These are the activations of a small neural network, seen along a few directions. Each row is one input.
Each table varies a few parts of the input and shows all the possible inputs, shuffled.
A made-up example of a description, with smaller parts first: one of 8 places around a ring, together with either a single point or one of 9 places along a line or (one of 3 separate values, together with one of 6 places along a line).
Shared parts are said once, and a part with two or three values counts as separate values.

Other details of the inputs vary at random and push rows far along two fixed directions, the same in every table; ignore that.
To show where, the next rows are all for the same input, with only those details redrawn:
[ -2  -5  12  12   9 -13  23 -24   4 -23  10  21  -8]
[ 12   1  14  11  13  23 -71  28 -14  40 -15 -35   7]
[ -4  -2  16  10   8 -13  20 -19   2 -24   9  19 -12]
[ 28 -16 -29  35  38   0 -50   5 -23  33  -7 -23  16]
[-18   9  53 -12 -13   0  17   2  12 -22   6  14 -17]
[ -4   1  15  11   9 -12  19 -18   6 -16   9  20 -10]
[ 26 -21 -38  38  45  -6 -40  -9 -23  26   2 -12  16]
[ -3   0  16  10   8 -13  21 -19   2 -21   9  16 -12]

Rows:
R1: [ -8 -18  -4   6   0  -1  48 -14  -1 -11   8   9   9]
R2: [-2 -7  3 15  8 14 27 17 -5 -6 -1 11  5]
R3: [ 11  -4   2  10  11  -6  18   7 -12 -16  16  17   0]
R4: [ 24 -40 -63  50  55   1 -16 -22 -19  25 -14 -10  31]
R5: [-11   5  25   9 -15  36 -16  27  -7   7  -4 -29  11]
R6: [ -3   0  -1  13   5  20 -19  11  -4  36  -9 -22   2]
R7: [  0  20  45 -37 -17  11 -35   8  18  19 -24 -18 -38]
R8: [-12   5  36   8  -2  47 -55  52  -3  21 -18 -46  13]
R9: [-12  -7  18 -12 -38   3 -81  47   0  15 -33 -14  15]
R10: [ -6   2  13  -1 -11  -1  33  -9   0 -23  31  11   9]
R11: [ 10   5   2 -29  -9 -18  29 -31  11  -2  21  12 -30]
R12: [-10  14 -26 -19  -5  -6   7 -19  12 -10  -8  -2   1]
R13: [ -4   3  -5  16   3 -12  22 -19  -5  -8  19  12  -3]
R14: [ 29 -13 -91  12  36 -28   2 -37 -12  12   4  -6  27]
R15: [ -4  27  59 -53 -39  17  -5  29  15   1  -7  -2 -34]
R16: [  7   4   5  12   6   0  29   2  -6 -32  21  21   8]
R17: [ 10   3 -13 -16  -2  -5   3   5   7   0  -7   6 -10]
R18: [-12  20  19 -43 -26  10   8   4  11   2   0  -8 -13]
R19: [ 26 -10 -64   9  28 -12 -33 -19   0   9 -20 -22  17]
R20: [ -7 -13   2  10  -3   1  43 -13  -6 -25  19   3  15]
R21: [  4   0 -14  -8   8 -15  -5 -21  15  13 -22  -4 -12]
R22: [ 13  23   4 -29 -12  32 -73  52   3  36 -30 -48  16]
R23: [-20  12  51 -10 -10  26 -22  26   1 -15   2 -16  -5]
R24: [ -2   1 -10  17   3  -3  29 -22  -6 -20  27  13   7]
R25: [ 11   0  13   4   6  28 -26  39 -13  27 -19 -12   8]
R26: [-29   7  43 -27 -26  10  46   8  15  -8  10   9 -17]
R27: [  6   9 -14 -10  -1 -11  26  -5   7 -16  -1  14  -2]
R28: [ -9  -3  28  -2   6  32 -39  38  16  33 -20 -28  -5]
R29: [-19  -1   3  11  -7   8  37  -4   1  -7   8   2  -5]
R30: [ 38 -11 -58  15  30 -20 -25 -30 -17  41  -4 -11  -5]
R31: [ -8  11 -17 -13  -5 -15  18 -26   8   9  -5  12 -11]
R32: [-14  -2  -6   2 -32 -27   4  21  -2 -31  -5  35  10]
R33: [-22  -1  18 -26 -48 -15 -15  28  -2  -3   0  14   9]
R34: [ -3  -2  14  10   8 -12  22 -20   4 -25  10  18 -13]
R35: [ -3  -6   4  -1  -3 -13  36 -12   0 -10  31  14  -1]
R36: [ -5   8  -2 -17   0 -14  20 -26  17 -16 -13   5  -7]
R37: [-12  15 -15 -12  -9  -8  24 -25  12 -10   0   9  -9]
R38: [  3  -9   2  18  13  19  17  15  -8 -25  11  14  15]
R39: [ 15 -26 -76  39   3 -34 -30 -10 -24  10   2  25  35]
R40: [ -4  12  12 -38 -24  -2   8   1  14  13   0  -6 -23]
Question: Describe the family of inputs behind these rows.
Answer: one of 4 separate values, together with either a single point or one of 4 places along a line or one of 5 places around a ring
Question: The inputs of R31 and R21 match in every part but the choice among 4 separate values. If R24 is changed in the same way as R31 into R21, which row does it become?
Answer: R23
Question: Change only the choice among 4 separate values in R27. List by row number the other rows that result.
Answer: R18, R36, R37
Question: List by row number the other rows that have the choice among 4 separate values in common with R14.
Answer: R1, R10, R11, R18, R20, R26, R33, R35, R40
Question: Change only the choice among 4 separate values in R34. List by row number the other rows that result.
Answer: R3, R13, R35
